Each row below is a small network's average activation on inputs in which a field has the value named, seen along a few directions.
Values that are neighbours, or in one group, have similar rows; names and order tell nothing.
In the rows, zero is written as 500.
Random noise pushes rows far along 5 fixed directions. That doesn't count. These rows show it; they differ only by the noise:
[644 575 818 366 469 696 653 516 399 421 443 521 664 794 222 135]
[509 616 663 484 313 453 362 384 455 646 679 722 490 408 348 604]
[494 498 522 417 610 551 440 456 462 411 450 521 519 497 564 394]
[575 478 352 305 583 624 606 497 414 504 655 391 546 519 411 448]
[446 500 524 484 615 621 495 597 470 419 404 428 484 587 573 194]
[359 472 379 585 632 531 384 598 546 498 439 366 386 449 661 326]
[565 443 280 391 605 539 543 453 515 569 649 272 519 461 365 571]


Field Modu:
s12: [628 520 681 371 565 592 507 415 402 352 414 658 600 629 472 370]
s5: [356 480 335 764 459 421 438 593 613 682 510 359 384 326 594 556]
s13: [425 575 777 617 317 506 560 685 501 460 418 622 476 671 519 296]
s3: [542 450 407 454 587 532 498 513 455 457 471 463 432 543 566 551]
s16: [558 433 363 449 551 509 639 623 474 489 589 320 472 617 481 558]
s9: [432 480 525 513 602 483 324 485 480 379 350 577 398 443 697 517]
s11: [519 576 667 605 366 439 501 438 495 579 542 660 486 441 455 561]
s6: [523 517 548 441 386 514 588 483 497 455 517 632 612 495 470 548]
s7: [466 513 426 387 570 582 455 449 389 406 523 643 475 439 631 451]
s14: [425 522 588 430 412 486 542 541 454 437 481 742 522 507 627 524]
s2: [588 443 430 302 523 543 665 375 479 363 492 549 692 500 496 623]
s8: [537 504 483 554 504 502 621 529 494 595 463 363 550 500 394 479]
s1: [414 538 559 575 513 573 638 611 517 436 389 466 541 615 546 255]
s15: [621 500 584 376 485 536 497 509 347 355 488 781 511 587 639 503]
s10: [602 432 460 206 598 476 550 465 380 252 473 691 586 484 738 640]
s4: [554 538 611 475 453 445 546 343 493 467 439 544 592 483 466 577]
The values of Modu form a line.
Question: List every value one step from s12, in the order listed.
Answer: s9, s7
Question: List every value one step from s1, in the order listed.
Answer: s2, s4
Question: List every value one step from s13, in the order listed.
Answer: s14, s10
Question: List every value one step from s15, in the order listed.
Answer: s3, s16
